Each row below holds a small network's activations on one input, seen along a few directions.
In each table, some parts of the input vary, and every possible input appears once, in random order.
A made-up example of a description, with smaller parts first: values(3) and (point or line(9) or (line(4) and ring(8))).
Shared parts are said once, and a part with two or three values counts as separate values.

Other details of the inputs vary at random and push rows far along two fixed directions, the same in every table; ignore that.

A family of inputs:
R1: 111, 35, 39, -207, -25, 148, -129, 125, 70, -53, -88, -85, -59, 126
R2: -272, -538, 299, 925, 352, -253, 625, -324, 18, 120, 209, 580, -233, -502
R3: 193, 198, 202, -315, 170, 96, -375, 268, 224, -250, -114, -675, 624, 96
R4: 106, 222, 54, -76, -61, -50, -60, 138, 49, -108, -148, -132, 43, 65
R5: 144, 37, 16, -216, -34, 110, -210, 54, 97, 7, -55, -104, -42, 99
R6: 163, 231, -13, -89, -50, -33, -145, 56, 103, -76, -106, -122, 79, 49
R7: 10, 291, 39, -260, 148, 215, -266, 196, 0, -50, -15, -601, 708, 70
R8: 63, -15, -71, -69, -278, -112, 51, -29, -58, 24, -72, 302, -546, 116
R9: 130, 224, 39, -97, -51, -14, -78, 121, 77, -110, -138, -132, 83, 76
R10: -303, -434, 347, 610, 723, 250, 251, -57, 73, 110, 269, -308, 860, -536
R11: -111, -42, -301, -115, -299, -109, 72, -74, -201, 50, -16, 314, -402, 140
R12: -43, 198, -294, -1, -362, -224, 142, -162, -210, 49, 9, 282, -293, 29
R13: -221, -662, 414, 641, 605, 119, 315, -191, 174, 173, 267, 171, 128, -440
R14: 95, 41, 67, -209, -21, 134, -132, 162, 53, -54, -103, -127, -58, 122
R15: 130, 38, 17, -202, -9, 165, -171, 107, 102, -45, -64, -100, -30, 131
R16: -431, -552, 64, 840, 301, -243, 629, -358, -127, 150, 259, 593, -93, -467
R17: -78, 33, -265, -115, -294, -58, 61, -145, -210, 76, 65, 303, -404, 127
R18: -84, 20, -264, -122, -279, -94, 65, -120, -216, 61, 61, 331, -410, 152
R19: 143, 40, -8, -196, -21, 131, -194, 63, 98, -20, -56, -78, -59, 100
R20: 188, -15, 219, -393, 257, 273, -396, 260, 214, -185, -65, -656, 530, 146
R21: -338, -409, 396, 590, 788, 191, 248, -63, 61, 81, 299, -248, 851, -452
R22: 16, 70, -8, -344, 137, 391, -310, 233, 3, 8, -5, -600, 570, 69
R23: 133, 218, 56, -110, -66, -81, -113, 116, 85, -40, -114, -187, 74, 60
R24: 115, 31, 59, -222, -40, 84, -166, 124, 82, 15, -66, -146, -64, 112
R25: -62, 20, -293, -111, -322, -58, 80, -150, -209, 94, 51, 297, -417, 91
R26: 101, 173, -110, 34, -306, -299, 69, -104, -3, 13, -80, 282, -416, 54
R27: 162, 226, 10, -106, -66, -57, -156, 45, 100, -48, -104, -141, 90, 46
R28: -76, 158, -282, -1, -328, -279, 134, -108, -222, 11, -17, 326, -293, 94
R29: -94, -15, -280, -116, -284, -109, 67, -92, -221, 55, 25, 331, -407, 157
R30: 107, 178, -144, 53, -285, -231, 92, -90, -5, -57, -90, 330, -413, 73
Description of these inputs: values(2) and (point or line(6) or ring(8)).
Changing only the values(2) part turns R17 into R7. The same change can be made to R24. Which row results? -> R23
Which other rows does R13 become when the ring(8) part takes its other values? List them by row number. -> R1, R5, R8, R14, R15, R19, R24
Which other rows does R28 become when the values(2) part takes its other values? List them by row number. -> R29

A family of inputs:
R31: 171, 398, -89, 14, -229, -261, -62, -68, 5, -39, -122, 47, -53, -3
R32: -91, -92, 79, 22, 167, 38, 23, 39, -15, -126, 39, -52, 221, -30
R33: -71, -121, 38, 27, 167, 42, 4, -16, 11, -40, 44, -73, 229, 3
R34: -52, -43, 3, 47, 179, 147, 11, 13, -1, 110, 52, -68, 199, -52
R35: -89, -101, 57, 12, 174, 8, -58, -17, 39, 50, 121, -103, 185, -29
R36: -17, -76, 41, 55, 84, 88, 21, -43, -20, 53, 57, -154, 208, -130
R37: -105, -7, 104, 88, 150, 108, 49, 94, -72, 37, 23, -80, 193, -26
R38: -62, -89, -17, 65, 90, 68, 13, -16, 66, 23, 52, -148, 209, -118
R39: -81, -108, 39, 28, 160, 55, -8, 8, 22, -83, 50, -46, 231, -25
R40: -81, -104, 78, 21, 174, 25, 35, 15, -26, -82, 34, -78, 220, -1
R41: -45, -75, 86, 37, 150, 76, -71, -63, -27, 22, 111, -88, 196, -52
R42: 178, 138, 42, -167, -171, 21, -119, -5, 87, 30, -97, 57, -326, 84
R43: -77, -42, 29, 62, 176, 130, 41, 41, -28, 60, 21, -74, 201, -23
R44: 55, 227, -145, -133, -226, 38, -86, -4, -137, 79, -30, 65, -158, 107
R45: 218, 174, 29, -144, -185, 11, -82, -42, 118, -14, -49, 59, -299, 96
R46: 76, -64, 235, 65, 176, 99, 9, 28, 221, -13, 7, -91, 61, -25
R47: 18, 175, 152, 223, 136, -191, 63, 27, 73, -79, -74, -103, 291, -130
R48: -28, -10, 33, 62, 168, 178, 2, -22, -44, 85, 59, -81, 184, -85
R49: -58, -57, 85, 53, 90, 38, -12, -17, -18, 92, 104, -187, 166, -132
R50: -87, -81, 75, 51, 91, 38, 78, 76, -29, -59, 12, -126, 217, -100
R51: 66, -48, 273, 60, 182, 83, 39, 58, 185, -54, -4, -96, 51, -29
R52: -2, 133, -163, -176, -189, -101, -45, 2, -68, -163, -62, 61, -139, 166
R53: 134, -88, 167, 67, 185, 74, -19, 19, 232, -42, 51, -77, 87, -47
R54: 17, 203, -155, -150, -203, -9, 19, 77, -136, -26, -109, 70, -132, 159
R55: 101, 53, 47, -160, -159, -66, -90, 125, 32, -50, -203, 57, -313, 121
R56: 102, -161, 170, 79, 179, 103, -108, 46, 113, -33, -42, -94, 50, -106
R57: 154, 104, 11, -182, -160, -12, -111, 29, 130, 53, -106, 70, -311, 117
R58: -332, -594, -2, 718, 147, -327, 616, -485, -141, 131, 279, 859, -531, -313
R59: 12, 193, -145, -167, -177, -21, 7, 68, -150, -12, -90, 67, -149, 162
R60: 119, -165, 144, 70, 181, 54, -63, 52, 183, -56, 12, -85, 84, -52
R61: 43, -178, 203, 75, 194, 36, -40, 139, 94, -100, -94, -92, 58, -48
R62: -118, -73, 120, 48, 103, -25, 58, 76, -38, 23, 55, -184, 175, -74
R63: 5, 195, -148, -132, -218, -10, -47, 59, -121, 53, -67, 72, -140, 169
R64: 101, -65, 208, 49, 177, 115, -20, 1, 247, 36, 38, -84, 60, -52
R65: -98, -81, 119, 59, 90, 9, 55, 66, -61, 20, 38, -157, 199, -63
R66: -22, -87, 42, 27, 159, 90, -35, -78, -7, -14, 83, -81, 213, -60
R67: 19, -169, 216, 54, 183, 84, -66, 104, 153, 17, -98, -90, 36, -55
R68: 95, -165, 170, 86, 179, 38, -34, 80, 157, -105, -19, -92, 86, -23
R69: -86, -89, 9, 81, 88, 52, 43, 12, 40, -27, 22, -155, 211, -90
R70: 33, 117, -231, -187, -197, -68, -105, -57, -6, -71, -20, 76, -135, 142
R71: -93, -15, -7, 110, 148, 152, 38, 39, 29, -8, 7, -77, 205, -51
R72: 171, 11, -71, -145, -164, -68, -152, 69, 72, -34, -147, 78, -281, 109
R73: -47, -121, 11, 11, 170, 59, -26, -43, 37, 11, 75, -67, 227, -26
R74: -89, -16, 41, 67, 159, 106, -9, 46, 14, 134, 81, -97, 176, -60
R75: 52, 158, 88, 213, 131, -159, 4, -27, 132, 10, -35, -89, 300, -153
R76: -23, -2, 25, 84, 143, 189, 15, -15, -31, 71, 42, -76, 202, -92
R77: -113, -100, 85, 28, 171, -8, -28, 10, 13, 0, 90, -108, 188, -1
R78: 56, 151, -199, -170, -206, -36, -114, -92, -50, -96, -12, 60, -146, 108
R79: 203, 118, -17, -125, -172, -81, -41, 34, 120, -115, -74, 78, -261, 162
R80: 10, 118, -133, -158, -278, -112, -38, 29, -110, 36, -51, -1, -139, 130
R81: 3, 145, -168, -150, -267, -100, 10, 39, -83, -97, -90, -13, -143, 97
R82: -82, -91, 56, 38, 100, 7, -3, 18, 25, 116, 97, -174, 181, -98
R83: -48, -35, -6, 69, 153, 158, 25, 20, 12, 97, 34, -62, 217, -58
R84: 147, 12, -45, -130, -166, -85, -124, 98, 45, -84, -179, 70, -278, 138
R85: -15, 203, -146, -141, -204, -45, -42, 69, -98, 56, -50, 44, -163, 159
R86: 70, 121, -165, -213, -178, -58, -107, -91, -107, -27, 1, 68, -153, 134
R87: -94, -6, 60, 81, 152, 138, 73, 103, -40, -42, -3, -48, 211, -62
R88: 29, 105, -160, -198, -201, -94, -121, -35, -70, 19, 5, 81, -140, 170
R89: -90, -100, 11, 51, 164, 52, -14, -24, 54, -94, 49, -83, 215, -19
R90: -168, -607, 160, 781, 141, -334, 612, -345, -16, 7, 185, 826, -656, -345
R91: -73, -34, 21, 84, 151, 141, 55, 48, -14, 46, 4, -68, 219, -30
R92: -77, -97, 37, 56, 84, 54, 48, 45, 8, -16, 23, -120, 227, -97
R93: -81, -100, 83, 28, 123, 15, 77, 44, -54, -1, 26, -156, 198, -66
R94: -41, -110, 10, 39, 94, 57, 30, -7, 23, 78, 49, -140, 223, -96
R95: 27, 160, 115, 228, 129, -174, 32, -1, 108, -38, -65, -98, 304, -125
R96: -34, 10, 26, 86, 136, 203, 4, 8, -20, 27, 47, -49, 203, -120
R97: -63, -99, 54, 48, 87, 41, -6, 8, 3, 112, 79, -146, 205, -88
R98: 100, -71, 233, 77, 190, 42, 40, 77, 170, -132, 11, -89, 79, -24
R99: 66, 143, -173, -195, -212, -33, -108, -61, -82, -85, -12, 97, -133, 102
R100: 43, 199, -222, -160, -219, 36, -54, 41, -62, 24, -63, 110, -126, 108
R101: -123, -83, 124, 22, 177, -25, 3, 41, -24, -43, 79, -113, 179, -5
R102: 28, 101, -170, -189, -246, -107, -15, 8, -104, 15, -64, 1, -141, 128
R103: 30, 194, -176, -148, -217, 6, -76, 31, -94, 103, -37, 79, -145, 141
R104: -26, 218, -107, -146, -197, -61, -11, 99, -135, 13, -60, 40, -172, 154
R105: 58, 240, -216, -121, -222, 67, -69, -25, -73, -12, -57, 58, -151, 80
R106: -28, -63, 41, 57, 76, 102, 9, -19, -10, 9, 61, -127, 210, -159
R107: 41, 108, -205, -210, -202, -66, -99, -26, -38, -60, -20, 113, -120, 136
R108: -107, -89, 83, 54, 97, -10, 27, 46, -1, 66, 66, -179, 184, -69
R109: 34, 234, -142, -142, -211, 3, -82, 7, -114, 82, -12, 37, -180, 97
R110: -85, -111, 86, 0, 199, 15, 22, 8, -40, -68, 51, -83, 202, 4
R111: 62, 164, -202, -146, -283, -36, -60, -55, -64, -30, -41, -14, -151, 39
R112: 251, 150, -11, -125, -179, -31, -79, -27, 102, -90, -34, 70, -275, 101
R113: -84, -23, 22, 87, 144, 154, 43, 71, -3, 2, 9, -41, 220, -59
R114: -21, -82, 49, 33, 109, 78, 7, -49, -34, 67, 74, -159, 190, -124
R115: 22, 125, -141, -175, -265, -113, 28, 47, -127, -43, -93, -1, -131, 119
R116: 137, 37, -19, -172, -167, -35, -150, 67, 94, 41, -162, 71, -310, 98
R117: 33, 207, -249, -137, -214, 35, -60, 10, -30, 13, -64, 73, -139, 114
R118: 142, -131, 175, 86, 171, 88, -72, 18, 139, -80, 22, -99, 69, -85
R119: -103, -92, 122, 31, 165, 10, -1, 30, -47, -47, 63, -84, 204, 6
R120: 48, 122, -206, -185, -280, -67, -45, 11, -53, 7, -48, 39, -125, 67
R121: 117, 120, 77, -171, -155, -44, -50, 86, 68, -37, -146, 59, -318, 140
R122: 60, 151, -130, -158, -285, -63, -77, -34, -127, 61, -14, -9, -156, 67
R123: -51, -128, 19, -10, 194, 49, -39, -49, 23, 25, 92, -72, 208, -20
R124: -321, -534, 36, 739, 116, -322, 559, -516, -144, 182, 346, 824, -575, -385
R125: 162, 71, 12, -158, -176, 0, -160, 34, 52, 18, -153, 55, -322, 65
R126: 129, 106, 37, -167, -164, -29, -82, 56, 104, 4, -137, 64, -310, 145
R127: 4, 106, -131, -183, -203, -110, -91, -7, -96, -31, -25, 74, -135, 198
R128: -201, -362, -244, 499, -287, -445, 573, -477, -213, 219, 182, 933, -876, -219
R129: -103, 2, 32, 104, 156, 136, 68, 71, -8, -52, -3, -84, 195, -56
R130: 33, 110, -180, -171, -273, -97, -3, 16, -90, 0, -82, 5, -123, 124
Changing only one part turns R80 into R122. The same change can be made to R91. Which row results? -> R76
Changing only one part turns R72 into R56. The same change can be made to R103. Which row results? -> R44
Changing only one part turns R109 into R74. The same change can be made to R66. Which row results? -> R73
What do these inputs look like to the network? -> line(4) and (point or ring(6) or (values(3) and line(6)))
Which other rows does R97 become when the line(6) part takes its other values? List them by row number. -> R38, R82, R94, R120, R128
Which other rows does R66 become when the line(6) part takes its other values? List them by row number. -> R41, R78, R86, R99, R124
Which other rows does R100 become when the line(4) part takes its other values? List them by row number. -> R87, R96, R113

A family of inputs:
R131: -41, 191, -74, -180, 33, 134, -110, 154, -96, -144, 2, -171, 262, 175
R132: -94, -248, 150, 92, 313, -20, -19, -20, 70, -21, 124, -265, 437, -103
R133: 290, 463, -175, -245, -414, -117, -203, 34, 74, 12, -229, 103, -413, 211
R134: 278, 222, -212, -391, -443, -192, -215, -19, 59, -130, -82, 55, -399, 270
R135: -76, 67, -300, -75, -279, 41, 35, -81, -190, 183, 18, 172, -271, 42
R136: 37, -200, 291, 105, 363, 315, -78, 49, 156, 141, 67, -207, 205, -145
R137: 170, 28, -125, -70, -161, -137, -119, -189, 110, -8, -2, 214, -365, 70
R138: -204, -484, 221, 405, 149, -89, 354, -133, -84, 132, 114, 316, -278, -273
R139: 55, 301, -349, -408, -465, -236, -182, -85, -138, -62, -29, 63, -240, 267
R140: -100, -400, 155, 366, 125, -6, 317, -159, 41, 156, 120, 316, -381, -211
R141: 72, -46, 218, 271, 159, 9, 101, 34, 165, 14, 27, -60, 61, -162
R142: -21, 232, -114, -11, -27, 71, -15, -23, -24, 91, -65, -121, 242, -91
R143: -158, -47, 167, -126, 269, 297, -142, 184, -8, 113, 74, -457, 557, -52
R144: 138, 35, 229, -366, 274, 185, -461, 305, 189, -198, -48, -816, 757, 78
R145: -148, -146, -85, 285, 109, 91, 260, -147, -148, -1, 175, 379, 38, -168
R146: -137, -288, 231, 549, 132, -235, 385, -144, -14, 53, 63, 324, -178, -328
R147: -212, -362, 80, 425, 176, -136, 324, -100, -13, -93, 24, 413, -247, -149
R148: 88, 158, -4, -344, 252, 348, -437, 156, 96, -67, 58, -765, 895, 33
R149: -142, 19, 118, 255, 84, -59, 182, -63, -69, 83, 103, 51, 187, -199
R150: 70, 300, -296, -370, -395, -153, -79, 127, -153, -157, -198, 141, -288, 379
R151: 67, 225, -239, -424, -471, -128, -102, 122, -201, 66, -153, 21, -369, 315
R152: 55, -112, 246, 120, 510, 329, -55, 29, 201, -90, -26, -195, 345, -59
R153: 140, 419, -213, -291, -489, -275, -64, 109, -137, -13, -198, 49, -265, 242
R154: -127, -331, 78, 428, 196, -37, 322, -143, 115, -59, 59, 441, -292, -144
What do these inputs look like to the network? -> values(4) and line(6)
Changing only the line(6) part turns R142 into R141. The same change can be made to R145. Which row results? -> R154
Which other rows does R131 become when the values(4) part takes its other values? List them by row number. -> R139, R143, R149
Which other rows does R137 become when the values(4) part takes its other values? List them by row number. -> R133, R136, R152
